A small network was shown many inputs. Here are its activations along a few directions, one row for each input.
Each table varies a few parts of the input and shows all the possible inputs, shuffled.
A made-up example of a description, with smaller parts first: one of 3 separate values, together with either a single point or one of 11 places around a ring or (one of 5 places around a ring, together with one of 6 places along a line).
Shared parts are said once, and a part with two or three values counts as separate values.
In the rows, 128 means zero.

Other details of the inputs vary at random and push rows far along two fixed directions, the same in every table; ignore that.

Table:
x1: [108  91 114 140 122 123 134 109 153  70 141 175 117]
x2: [152 123 128 134 119  89  88 163  90 149 168  33 137]
x3: [111  95 107 163 149 155 136 108 117  63 141 154 118]
x4: [120 225 118  91  32 124  94 224  92 119  79  78 157]
x5: [136 142 172 133 119 128 115 160  74 162 102  78 134]
x6: [129 122  97 149 163 127 173 119 172  70 133 165 132]
x7: [136  64 116 147 216 140 160  48 174 149 128 174  95]
x8: [120 164  91 136  75 122  83 169 130  26  97 200  88]
x9: [129 103 114 154 161 161 121 113 113  81 120 172  71]
x10: [113  97 108 162 149 155 129 106 114  69 132 159 106]
x11: [154  48  70 149 212 104 134  55 187 135 194 129  95]
x12: [114 114  92 118 141 173 130 112 160  98 121 170  78]
x13: [142 104 168 116 168  98 148  80 124 228 111  71 168]
x14: [133  82 205 102 152 107 118  87 120 228 119  89 120]
x15: [116 156 150  92 102 135 134 165 118 175 114  66 154]
x16: [113 159  99 151  77 123 114 187 148  21 111 193  94]
x17: [109  91 117 141 125 125 125 104 152  78 133 179 105]
x18: [141  66 107 137 209 138 138  34 161 149 120 176  97]
x19: [115 221 122  87  32 118 110 237  94 111  97  66 189]
x20: [144 123 138 113  93  62  82 164 123 156 163  54 136]
x21: [143 168 152 123 123  94 147 161 122 168 100  78 171]
x22: [119 130  97 144 135 147 149 102 145  94 161 195 128]
x23: [112  88 127 143 130 127 153 122 167  66 150 171 119]
x24: [141 164 146 118 116  88 138 149 112 168  98  74 184]
x25: [120  59 105 101 184 179 129  31 160 146 134 162  75]
x26: [161 162 118 120 102  83  94 162 117 176 185  71 145]
x27: [131 212 150 112  22  85  76 228  86 107  75 102 154]
x28: [130 195  75 148  84 146 106 164 130  48 123 217 110]
x29: [136 117 186 118 155 126 152  90 120 241 149  99 151]
x30: [149 102 169 112 171 102 137  77 121 237 104  78 160]
x31: [113  46 135 164 203 166 157  59 136 117 152 154  89]
x32: [120 100 107 157 148 157 120 106 108  72 124 166  97]
x33: [134 116 187 115 154 123 161  93 120 238 159  92 165]
x34: [113 100 116 168 155 159 145 123 126  64 141 155 105]
x35: [142  66 114 143 217 142 148  46 169 154 122 179  85]
x36: [127 119  88 145 155 121 164 107 163  68 132 164 145]
x37: [134 114 192 111 153 121 173  97 123 232 168  85 180]
x38: [138 199  83 147  94 152 103 171 135  56 116 220  86]
x39: [128 164  83 153 100 150  91 167  90  21  98 179  87]
x40: [124  66 204 102 135  93 148  88 122 212 147  62 184]
x41: [131 187  68 160 109 123 133 183 153  31  92 189 108]
x42: [123 119  93 110 141 175 120 107 155 104 114 170  67]
x43: [125 137 183 115  89  94 129 165 115 161 117  82 157]
x44: [135 238 133 116  35 103 122 225  87 114 123 108 197]
x45: [122 193  74 152  82 143 119 166 132  43 131 212 118]
x46: [126  93 169  77 147 143 126  75 118 240 118  63 141]
x47: [100 110  93 120 143 167 157 127 167  78 148 156 118]
x48: [128 102  51 118 140 129 101 123 170  86 185 125  82]
x49: [116  37 147 138 186 139 143  50 170 138 147 177  81]
x50: [120 159 151  93  99 136 125 162 116 181 104  70 141]
x51: [150 251 129 114  39 114  75 213  80 126  89 131 149]
x52: [114  89 169  81 148 136 145  83 120 235 136  51 166]
x53: [125 133 171 132 110 120 128 153  76 145 127  53 186]
x54: [128 137 181 136 118 125 138 166  86 146 127  54 173]
x55: [144 181 162 120 102 123 119 156 106 188 119 117 145]
Each input here is: one of 5 separate values, together with either a single point or (one of 2 separate values, together with one of 5 places along a line).
The inputs of x47 and x37 match in every part but the choice among 5 separate values. If x25 is changed in the same way as x47 into x37, which row does it become?
Answer: x51
The inputs of x49 and x5 match in every part but the choice among 5 separate values. If x17 is changed in the same way as x49 into x5, which row does it become?
Answer: x10
Change only the choice among 2 separate values in x25. List by row number the other rows that result.
Answer: x42
Start at x14 and move only the place on the line of 5, one step at a time. The first step leads to x49. Which rows follow, in order?
Answer: x16, x43, x23
Change only the choice among 2 separate values in x38. List by row number the other rows that result.
Answer: x51
Change only the place on the line of 5 in x30. List by row number the other rows that result.
Answer: x13, x18, x24, x36

Table:
x56: [104  71 129 149 178 174 159  64 144 103 116 192  95]
x57: [155 114 150 129 142  79 118 122 118 183 141  74 142]
x58: [129  97 111 175 180 136 162  89 161  84 144 196 120]
x59: [121 131 165 132 114 116 134 152  91 140 124  71 164]
x60: [132 124 167 102 140 134 132  95 125 203 116 116 135]
x61: [138 112 139 109 130  98 121 120 138 191 160  72 142]
x62: [111 132  96 155 129 156 152 136 144  41 122 189 115]
x63: [137 113 170 109 127 118 100 129  93 194 123  65 126]
x64: [130 142  61 133 125 136 113 138 160  76 140 165  91]
x65: [124 106 184 113 147 139 147  91 115 202 114 112 146]
x66: [131 125 161 119 122 107 143 133 117 168 150  77 172]
x67: [132 131 148 117 126 105 151 136 124 172 147  73 180]
x68: [132  98 172 108 151 141 117  91  98 206 104  91 122]
x69: [150 135 151 137 120  74 122 149 109 162 139  71 168]
x70: [123  91  96 134 166 168 126  77 150 103 125 187  77]
x71: [139 118 147 109 133 122 108 125 111 182 123  73 125]
x72: [155 227 108 133  67  99  87 206  97  98  78 144 124]
x73: [129 154 155 115 112 114 150 148 123 166 130 103 173]
x74: [134  89 165 112 154 127 111 103 103 196 125  67 121]
x75: [131 151 147 121 106 107 139 161 111 143 133  74 176]
x76: [128 150 160 118 118 120 151 147 115 159 117  92 171]
x77: [141 224  88 119  48 111  81 232 109  75  98 109 124]
x78: [139 228  81 119  44 106  81 229 119  81 112 124 123]
x79: [123  99 158 126 133 110 123 129 103 150 139  65 150]
x80: [126 142  92 133 117 156 106 131 134  79 114 188  84]
x81: [119  67  89 141 166 128 148  77 177 101 189 159 115]
x82: [125  80  81 139 162 136 130  94 170  83 165 155  92]
x83: [111  85 115 143 166 176 139  73 142  94 108 198  79]
x84: [128 133  64 136 120 123 119 145 163  67 152 152 105]
x85: [135 138 132 114 109  93 128 150 126 160 148  65 170]
x86: [132 107 151 115 127 100 129 122 125 172 160  69 159]
x87: [140 114 147 106 137 116 112 112 125 195 144  81 125]
x88: [128 204 101 134  40 100  92 236 102  46 120 110 147]
x89: [125 222 125 127  41 135  89 219  84  72  62 150 122]
x90: [128 133 171 116 125 119 151 129 118 177 131  95 168]
x91: [133 139 158  98 133 128 132 105 130 207 118 116 141]
x92: [124 206 108 139  36 101  85 246  87  35 111 108 143]
x93: [118  56 111 143 169 140 121  85 146  94 164 150  84]
x94: [129 118 168 107 143 142 132  97 114 196  98 109 133]
x95: [137 129 146  98 138 125 120  99 130 214 130 108 130]
x96: [129 212  95 134  38 101  93 245  99  38 108 104 151]
x97: [120 117  84 147 122 135 105 152 133  39 133 152  90]
x98: [126 100  96 129 160 159 125  77 159 113 141 191  80]
x99: [134 136 167  99 134 131 132 109 117 205 102  98 144]
x100: [124  88  89 125 182 159 138  58 172 133 144 186  86]
x101: [114 127  90 155 123 141 142 145 139  36 141 165 123]
x102: [114  80 114 136 184 166 167  61 168 111 133 196 104]
x103: [131 106 144 116 133 104 133 122 127 164 153  68 159]
x104: [120  86 111 138 159 168 118  81 136 102 125 190  72]
x105: [117  94 114 135 160 169 137  73 152 106 123 202  84]
x106: [132  91 101 177 173 123 155  96 157  75 161 178 125]
x107: [138 133 149 101 136 131 117 109 118 198 113  97 131]
x108: [128 132  83 138 118 142 101 143 139  67 134 167  82]
x109: [119 104  96 126 171 161 149  71 171 119 130 198  95]
x110: [134 206  92 128  47 105  82 237 105  52 105 104 130]
x111: [132 149 148 117 104 100 141 154 119 162 148  79 180]
x112: [115 108 102 135 160 157 159  86 171 101 139 209 108]
x113: [137  92 154 109 144 104 122 103 132 198 161  66 138]
x114: [114  92  99 143 174 152 176  84 173  93 153 186 123]
x115: [157 117 149 125 152  92 116 109 116 195 131  88 126]
x116: [115 130  94 155 116 139 137 147 139  37 148 171 120]
x117: [120 140 179 130 110 125 138 148  91 155 110  94 159]
x118: [127 123 171 110 139 133 148 104 125 191 119 117 149]
x119: [138 154  99 154 135 132 124 123 142  79 102 207  99]
x120: [125 132  81 142 107 128 103 158 142  47 145 156  94]
x121: [118 124 182 129 129 129 148 130  94 168 108  83 161]
x122: [130 103 115 164 179 142 154  79 159 100 124 210 108]
x123: [120 207 119 146  45 113 106 235  85  41 107 118 152]
x124: [111 139  97 147 126 165 143 130 143  52 102 205 102]
x125: [125 127 178 121 125 125 147 128 107 175 123  94 163]
x126: [119 118 185 122 131 140 138 111 100 180 100 113 141]
x127: [127 112 167 104 160 132 161  88 135 212 121 109 157]
What is each input in this table made of?
Answer: one of 8 places around a ring, together with either a single point or (one of 2 separate values, together with one of 4 places along a line)
The inputs of x96 and x124 match in every part but the place on the ring of 8. If x81 is changed in the same way as x96 into x124, which row does it become?
Answer: x112
Start at x126 and move only the place on the line of 4, one step at a time. The first step leads to x65. Which rows follow, in order?
Answer: x118, x112
Change only the choice among 2 separate values in x108. List by row number the other rows that result.
Answer: x71
